A small network was shown many inputs. Here are its activations along a few directions, one row for each input.
Each table varies a few parts of the input and shows all the possible inputs, shuffled.
A made-up example of a description, with smaller parts first: one of 6 places along a line, together with either a single point or (one of 2 separate values, together with one of 5 places around a ring) or one of 11 places around a ring.
Shared parts are said once, and a part with two or three values counts as separate values.
(in the rows, 128 means zero)

Other details of the inputs shift rows strongly along two fixed directions, in all tables alike. That doesn't count.

Rows:
R1: [130 134  93 140 130  64 159 146 111 105 103 210  98]
R2: [ 90 139 106 143 143 121 120 132 129 111 140 175 140]
R3: [100 148 139 154 123 181 122 112 152 107 171 101 116]
R4: [ 92 166  98 165 118 141 134 128 146 103 164 130 122]
R5: [ 91 148 123 146 119 114 119 125 139 115 155 149 138]
R6: [103 138 145 135 122 196 120 123 165 108 141  44 143]
R7: [ 84 159  92 174 134 135 123 138 141  85 158 146 125]
R8: [105 111 127 134  86 196  62 146 143 156 198  51 154]
R9: [ 82 155  99 161 123 161 158 147 109  76 152 133 130]
R10: [122 145 111 146 115 129 154 135 120 100 123 115 132]
R11: [ 81 158 107 126 132 152 121 148 135 109 169 142 163]
R12: [120 121 107 128 140 118 171 146 106  94 113 148 121]
R13: [181 122 179 126 132 141 125  98 146 166 103  86 107]
R14: [207  93 142  91 131  44 170 134  88 138  21 162  95]
R15: [207  87 149  54 159  50 157 127  82 169  62 186 112]
R16: [ 93  97  55 172 101 126 130 176 118 122 161 173 106]
R17: [176 125 156  83 124  88 117 121 114 154  94 129 130]
R18: [198  95 152  90 149  46 161 107  93 191  52 192 102]
R19: [161 116 195 117 138 177  99 100 188 161 118  40 121]
R20: [170 122 204 104 121 146  90  77 167 187 122  39 135]
R21: [ 82 147 119 143 133 138 132 120 118 115 167 160 128]
R22: [131 123  87 140 152  83 155 148 113 106  94 215 106]
R23: [ 85 141  76 152 128 142 148 147 121  66 129 154 140]
R24: [115 145 112 113 136 135 110 134 123 117 137 144 152]
R25: [133  71  57 142 104  88 161 186  74 125  95 183 105]
R26: [ 80 104  98 161  98 155  91 155 133 150 185 120 134]
R27: [111 162 146 130 111 184 104 111 141 130 180  84 163]
R28: [173 105 191 101 139 122  87  83 153 171  99  72 126]
R29: [172 119 191 124 127 168  95 103 155 134 100  10 134]
R30: [174 104 188 109 143 148 120  98 165 156 115  67 109]
R31: [104 132 140 123 143 135 118 121 149 142 137 128 135]
R32: [189 121 129  82 134  54 151 130  91 165  78 179 129]
R33: [ 91 154  81 131 128 110 123 143 108  89 157 180 153]
R34: [ 92 134 138 130 140 146 121 114 145 127 168 119 136]
R35: [194 107 177 109 122 137 144 103 126 154  73  72 121]
R36: [ 87 161  97 131 128 138 139 143  99 101 174 174 145]
Description of these inputs: one of 4 places along a line, together with either a single point or one of 8 places around a ring.
Changing only the place on the line of 4 turns R19 into R31. The same change can be made to R22. Which row results?
Answer: R2
Start at R33 and move only the place on the ring of 8, one step at a time. The first step leads to R24. Which rows follow, in order?
Answer: R11, R15, R36, R27, R32, R17
Which other rows agree with R29 in the place on the line of 4? List them by row number.
Answer: R6, R9, R10, R12, R14, R23, R25, R35
Which other rows does R8 become when the place on the line of 4 takes its other values? List them by row number.
Answer: R16, R25, R26

Rows:
R37: [ 60 177 103 182 117 147 145 111 155  82 170 125 147]
R38: [ 91 148  60 119 161  90 184 163  90  64 124 217 143]
R39: [121 117 125 161 113 204  94 128 165 129 176  81 122]
R40: [128 167  82 154 143  74 161 133 103  88 118 208 101]
R41: [ 76 166 142 145 130 189 129 112 124  90 166  76 166]
R42: [ 38 184 101 198 131 159 126 116 143  65 182 123 150]
R43: [221 127 145  87 142  42 164 124  86 137  42 186 103]
R44: [131 114 107 152 115 139 133 147 122 132 152 149  92]
R45: [ 52 139  78 169 107 164 102 173 147  80 192 113 166]
R46: [123 129 175 145 148 155 138  93 140 133 120  97 117]
R47: [136 107 140 121 101 156 130 132 117 158 133  70 145]
R48: [105 120 107 151  90 126 132 146 118 128 140 125 147]
R49: [202  95 176  98  96 111 114 123 125 185  89  68 118]
R50: [137  81 126  99 124 118 128 147  89 134 108 124 127]
R51: [126 163 189 104 145 135  72  70 177 171 164  96 149]
R52: [ 81 124 105 139 118 194 103 156 142 106 186  70 165]
R53: [162 118 145 111 103 176 103 131 120 146 151  58 130]
R54: [153  83 174 135 110 167 121 105 156 184 131  53 113]
R55: [ 86 118  80 157 127 158 130 166 142 116 153 161 111]
R56: [156  96 137 130 112 125 145 133 128 169 122 122  89]
R57: [ 94 176  99 159 124 108 157 124 135  92 148 155 118]
R58: [ 73 194 152 127 129 149  79 105 159 123 206 127 189]
R59: [130 168 116 139 130 136 128 130 132  86 129 141 149]
R60: [191  90 177  93 177  98 153 107 144 153  62 130  96]
R61: [154 105 160 126 118 176  68 120 183 165 122  32 122]
R62: [201  91 163  78 108 121 133 129 105 191  89  75 114]
R63: [129  98 130 150 118 115 109 119 117 153 106 109 112]
R64: [ 72 106  48 161 124  68 146 165  95  89 132 219 107]
R65: [133 133 147 127 153 122 120 108 166 112 111 100 127]
R66: [129 136 100 148  95 129 114 157 113 113 151 135 130]
R67: [152  90 134 124 113  88 123 140  91 155  78 136 124]
R68: [149 138 178 124 130 149 149  97 157 143 123  95 101]
R69: [193  99 157  93 115 179  95 122 127 165 114  52 135]
R70: [172 144 143  96 143 146 136 114 118 119 104 111 140]
R71: [ 72  91  61 156 132  89 164 169  91  97 134 231  94]
R72: [187  97  80 109 121  53 146 165  80 139  62 214 111]
R73: [112 176 127 140 113 120 148 131 130  98 140 131 141]
R74: [166  70 194 129 124 160 104 102 143 191 105  49 101]
R75: [ 84 127  98 177  96 142 121 133 143 125 163 109 133]
R76: [114 123 128 115 120 105  73 112 145 181 166 152 136]
R77: [159 108 148 108 156  59 147 106 116 123  59 162 102]
R78: [158 105 120 110 118 116 109 158 127 145  90 127 129]
R79: [107 137 166 107 133 175 119 107 136  95 140  67 154]
R80: [ 91 169 119 167 136 196 129 116 166  83 176 123 129]
R81: [150 125 104 108 160  47 166 150 103  98  68 209 131]
R82: [ 83 179 124 127 135 204 119 133 152  84 165  81 167]
R83: [ 64 127  78 176 118 156 100 153 162  93 183 113 139]
R84: [130 151  94 144 153  88 185 140  98  98 117 226  89]
R85: [117 119  88 113 122 150 127 169 111 123 128 135 134]
R86: [181  74 175  69 144  91 100 103 129 234 115 157 102]
R87: [180 118 169  84 136 111 167  99 109 154  75 102 136]
R88: [175 100 193  58 129 144  65 102 124 222 147  76 157]
R89: [ 93 143 110 169  88 160 106 130 156 126 181  80 125]
R90: [179 123 176 103 126  92 152  99 126 151  67 108 136]
R91: [107 183 132 137 121 191 127 120 134  84 185  82 153]
R92: [165 121 179  71 172  81 131  86 132 195 110 188 111]
R93: [136  88 145 119 110 117 102 139 123 134 112 100 133]
R94: [167 140 181  98 137 147 106 115 162 133  86  72 142]
R95: [125 120  48 156 121  86 138 160 107 109 120 211 106]
R96: [114 169 120 118 122 138 167 130 111 101 145 128 141]
R97: [ 76 165 120 156 145 190 130 130 172  88 163 122 128]
R98: [128 122 142  97 114 108  72 122 128 182 161 143 160]
R99: [109 158  72 138 158  80 160 148 123  89  98 214 113]
R100: [ 94 121 102 139 162  84 180 137 101  84 107 223  99]
R101: [175  83 195  98 116 168  94 107 117 186 102  17 138]
R102: [149 141 119  58 172  45 154 123  69 156 110 245 145]
R103: [148 156 127 141 140 131 121 105 152 107 116 126 122]
R104: [ 83 103  86 160 137 146 134 163 142 112 164 151 117]
R105: [147 121  96 146 113 101 122 141 115 131 131 146  98]
R106: [100 143 128 156 138 138 173 112 137 116 136 147 124]
R107: [ 54 166 116 156 124 143 124 136 135  55 161 133 159]
R108: [177 114 151 100 148  45 166 120  78 138  34 182 119]
Changing only one part turns R108 into R41. The same change can be made to R43. Which row results?
Answer: R91
Changing only one part turns R47 into R54. The same change can be made to R53. Which row results?
Answer: R44
What do these inputs look like to the network?
Answer: one of 2 separate values, together with one of 4 places along a line, together with either a single point or one of 8 places around a ring
Which other rows does R107 become when the place on the line of 4 takes its other values? List them by row number.
Answer: R77, R79, R100
Which other rows does R73 become when the choice among 2 separate values takes its other values? List them by row number.
Answer: R49
Which other rows does R96 become when the choice among 2 separate values takes its other values? List them by row number.
Answer: R62
Start at R72 and move only the place on the ring of 8, one step at a time. The first step leads to R78. Which rows follow, in order?
Answer: R45, R93, R67, R48, R49, R66

Rows:
R109: [169 124 173  90 132 167  69 121 156 122 117  40 156]
R110: [168 132 134 104 145  71 157 102  89 166 107 197 105]
R111: [165 112 172 138 128 191 132 105 142 129 108  29 108]
R112: [162 132 203 105  99 164 113  97 122 149 126  31 153]
R113: [165 144 176 111 100 157  91 104 145 146 111  34 166]
R114: [152 135 205 107 118 130  95  73 166 182 135  51 146]
R115: [169  21  87  96 115  71 104 192  72 216 101 182 105]
R116: [156  95 113 125 136  69 183 142 102 117  49 144  99]
R117: [157 126 113  98 119  54 171 137  76 132  79 164 140]
R118: [ 42 153  78 139 129 148 139 161 117  66 173 139 178]
R119: [156 104 128  84 178  78 153 117  92 158  95 214 104]
R120: [182 139 123 103 137  34 124 117 109 147  88 208 109]
R121: [134 101 138  90 166  61 154 125  90 149  93 221 113]
R122: [ 75 162  79 128 132 183 147 167 125  78 181 147 158]
R123: [163 113 115 129 154  87 180 130 133 146  84 198  66]
R124: [100 153  84 181 117 150 125 157 144  52 139 116 125]
R125: [ 37 152  87 194 129 132 147 131 160  80 174 151 120]
R126: [ 80 148  85 185 114 155 138 153 141  66 129 116 137]
R127: [ 75 183  80 156 108 167 151 140  92  78 190 140 155]
R128: [158 101 211  82 131 179 101 105 134 148 114  27 155]
R129: [ 50 159  85 203 128 143 125 133 168  80 162 157 125]
R130: [179 108  99 119 140  95 199 157 102 120  58 175  79]
R131: [148  95 146 136 149  69 170 114 113 142  75 184  75]
R132: [ 62 108  43 167  55 148  83 185 100 157 218 140 131]
R133: [ 84 177 116 157 115 127 105 114 148 120 170 147 159]
R134: [159 126 186  97 149 149  56  96 181 151 133  75 140]
R135: [172 120 188 144 134 150  76  89 199 142 113  49 100]
R136: [ 84 191  76 148 100 169 157 157 116  83 190 144 155]
R137: [172 143 126  99 139  75 164 121 111 168 110 205 105]
R138: [153  26 123 158  69 170  74 148 150 195 147  49  95]
R139: [ 30 156  95 146 144 136 121 134 146  95 194 163 162]
R140: [156 113 189 143 145 173 118  79 169 157 125  60  90]
R141: [179  96 123  71 163  92 166 138  66 138  69 175 119]
R142: [157 115 180  92 132 171  81 116 154 142 102  37 169]
R143: [ 70 163 100 132 149 168 130 139 153 111 196 171 141]
R144: [ 54 158 100 147 144 143  98 133 154 102 172 165 162]
R145: [148 127 147 109 133  57 157 108  89 157 106 199 114]
R146: [154 103 191 138 117 173 132 110 142 127  99  30 115]
R147: [114 179  98 143 100 137 107 143 123  78 160 118 159]
What do these inputs look like to the network?
Answer: one of 3 separate values, together with either a single point or (one of 2 separate values, together with one of 6 places along a line)
Changing only the choice among 3 separate values turns R124 into R109. The same change can be made to R111. Which row results?
Answer: R141
Which other rows does R128 become when the choice among 2 separate values takes its other values? List them by row number.
Answer: R121
Which other rows agree with R110 in the choice among 3 separate values? List them by row number.
Answer: R112, R113, R114, R117, R120, R127, R132, R133, R136, R137, R145, R147
Which other rows does R119 become when the choice among 3 separate values takes its other values? List them by row number.
Answer: R110, R140
Which other rows does R118 become when the choice among 2 separate values takes its other values? List them by row number.
Answer: R139
Which other rows does R143 become when the choice among 3 separate values takes its other values? List them by row number.
Answer: R123, R137
